These are the activations of a small neural network, seen along a few directions. Each row is one input.
Each table varies a few parts of the input and shows all the possible inputs, shuffled.
Descriptions start from the smaller parts, as in this example, which fits no table here: one of 4 places along a line, together with either a single point or (one of 2 separate values, together with one of 5 places around a ring) or one of 11 places around a ring.
Shared parts are said once, and a part with two or three values counts as separate values.
In the rows, 128 means zero.

Other details of the inputs vary at random and push rows far along two fixed directions, the same in every table; ignore that.

A family of inputs:
R1: [128 154 116 145 160 134 174 128 128 158 161 100]
R2: [133 155  95 109 127 126 140 111 164 131 120 130]
R3: [138  80 178 109  97 145  86 139 122  99 122 137]
R4: [128 181  50 113 150 116 151 114 164 133 163 116]
R5: [125  92 166 173 174 126 169 113  94 158 129 138]
R6: [138 171  72  86 155 129 150 108 169 153 128 118]
R7: [129 115 141 129 126 128 139 138 141 114 103 136]
R8: [128 110 139 136  97 117 112 144 112 112  97 159]
R9: [113 186  52 100 130 119 103 128 163 131 148 108]
R10: [124 132 169 178 202 154 225 103  87 200 147 126]
R11: [128  97 151 121 104 131  90 147 119 102 162 123]
R12: [132 127  80  70 118 116  78 118 146 127 145 168]
R13: [126 103 131 132  87 100  85 151 125  88 126 114]
R14: [124 112 153 164 130 129 150 150 108 109 135 116]
R15: [123 127 171 135  84 135  82 138  91 116  93 135]
R16: [119 155 101 101 122 139 107 123 153 130 107 117]
R17: [132 126 170 171 144 142 170 115  97 149 123 141]
R18: [137  83 168 132  95 118  94 137 122  94  94 124]
Each input here is: one of 3 separate values, together with either a single point or one of 5 places along a line.
The inputs of R4 and R2 match in every part but the choice among 3 separate values. If R14 is changed in the same way as R4 into R2, which row does it become?
Answer: R7

A family of inputs:
R19: [125 104 175 153 159 157 159 124  99 160 142 141]
R20: [130 141 134 125  33 121  62 163 130  64  89 113]
R21: [120 112 136 145 157 141 139 137 120 135 183  97]
R22: [126  89 171 172 173 131 167 121 106 139 135 132]
R23: [129 111 199 164  60 130 106 171  94  85  83 108]
R24: [142 139  85  95 136 114 133 117 164 124 142 140]
R25: [121 140  86  94 150 120 107 112 154 135 129 142]
R26: [134  93 170 165 158 140 172 127 101 146 147 140]
R27: [139  85 165 124  60 113  78 149 123  81  94 132]
R28: [129 171 100 130 131 122 138 117 132 144 122 114]
R29: [134 159  66  62 120 121  96 115 175 126 132 144]
R30: [128 167 100 123 135 127 146 125 141 139 110 106]
R31: [129 118  98 122 145 107 128 121 130 126 140 149]
R32: [119 110 139 136 158 136 139 118 109 150 138 145]
R33: [120 117 141 128 156 143 146 115 133 152 128 126]
R34: [124 192  83 109 117 124 133 118 137 142 134 121]
What do these inputs look like to the network?
Answer: either a single point or one of 5 places along a line or (one of 2 separate values, together with one of 5 places around a ring)
Which other rows does R32 become when the choice among 2 separate values takes its other values? List them by row number.
Answer: R31
Which other rows does R31 become when the place on the ring of 5 takes its other values? List them by row number.
Answer: R22, R24, R26, R27

A family of inputs:
R35: [153 136  49  42  61  77  48 118 167  97 116 169]
R36: [126 195  44 101 184 124 178  95 187 153 157 116]
R37: [127 199  36  93 185 128 163 117 163 166 160 111]
R38: [136 183  60  51  49 100  58 129 170 105 101 141]
R39: [137 104 215 154  41 138  81 160  99  65  97 106]
R40: [156 117  88  69  64  92  57 128 146  94 127 154]
R41: [130 107 205 144  49 139  74 159  68  99  61 127]
R42: [121 108 195 208 162 148 191 119  91 145 104 117]
R43: [130 191  17 104 175 112 170 103 193 143 149 120]
R44: [122 135 130 113  63 125  66 159 103  99 108 105]
R45: [125  49 251 229 218 162 233 138  77 162 153 103]
R46: [144 134  65  64  89  82  51 108 151 111 109 167]
R47: [126 102 147 118  93 118  70 134 108  97 104 174]
R48: [124 150  30 104 207 104 157  84 156 174 197 129]
R49: [113 131 131 182 173 137 183 121 119 142 149  96]
R50: [123  67 225 179 189 186 193 122  99 172 150 121]
R51: [126 142 144 152 169 155 190 130 106 167 138 111]
R52: [127 180  60 124 179 126 175 119 158 162 151 124]
R53: [124 156  51  81 212 144 158  95 187 170 182 130]
R54: [130 179  68  73  77  97  63 116 170  92  89 136]
R55: [133 105 116  95  92  92  60 136 144  89  79 148]
R56: [125 177  38  78  64  90  41 150 163  87 118 122]
R57: [128 142  61  35  85 110  27 116 178 104  94 161]
R58: [119 103 225 204 174 176 228 134  62 182 122 111]
R59: [140  93 201 166  40 130  85 167  99  61  91 108]
R60: [114 110 239 208 177 172 205 111  63 185 121 113]
R61: [136  92 228 183  60 143 102 177  74  89 101 112]
R62: [128 134  67 104 208 108 190 104 173 163 144 139]
R63: [153  82 168 124  68 114  73 143 103  92 129 138]
R64: [123 180  59  65  61 100  44 134 158 102 126 114]
R65: [117  45 242 165  82 164  80 157  75 103 115 113]
R66: [122 111 136 157 211 150 205 112 116 167 179 154]
R67: [134 137 162 126  80 138 111 139 114 122 116 118]
R68: [123 194  46 100 181 120 184  90 186 158 144 126]
R69: [132  81 177 104  68 144  74 141 126 103  94 148]
R70: [105 102 143 172 202 145 178 120  98 157 186 134]
R71: [120 198  34 112 192 112 161 102 166 172 133 139]
R72: [135  99 241 167  55 153 100 160  73 102 109 106]
R73: [121  38 239 182  90 127  98 170  72  87 107 105]
R74: [136 114 116  97  82 115  65 149 131  79 141 157]
R75: [118 112 135 154 211 146 213 105 118 174 168 166]
R76: [136 113 157 141  52 120  99 149 121  81  81 128]
R77: [109 149 126 161 183 142 182 109 130 152 160  92]
R78: [123 166  89 143 182 130 195 117 144 172 140 131]
R79: [129 118 104 130 216 122 199 114 155 163 158 123]
The inputs of R67 and R64 match in every part but one. If R40 is changed in the same way as R67 into R64, which row does it become?
Answer: R48
The inputs of R47 and R70 match in every part but one. If R71 is changed in the same way as R47 into R70, which row does it become?
Answer: R56
What do these inputs look like to the network?
Answer: one of 5 places along a line, together with either one of 4 separate values or one of 5 places around a ring
Which other rows does R63 become when the choice among 4 separate values takes its other values? List them by row number.
Answer: R45, R53, R74
Which other rows does R45 become when the place on the line of 5 takes its other values? List them by row number.
Answer: R55, R62, R73, R79
List by row number the other rows that have the place on the line of 5 in common with R58.
Answer: R35, R38, R62, R68, R69, R75, R76, R78
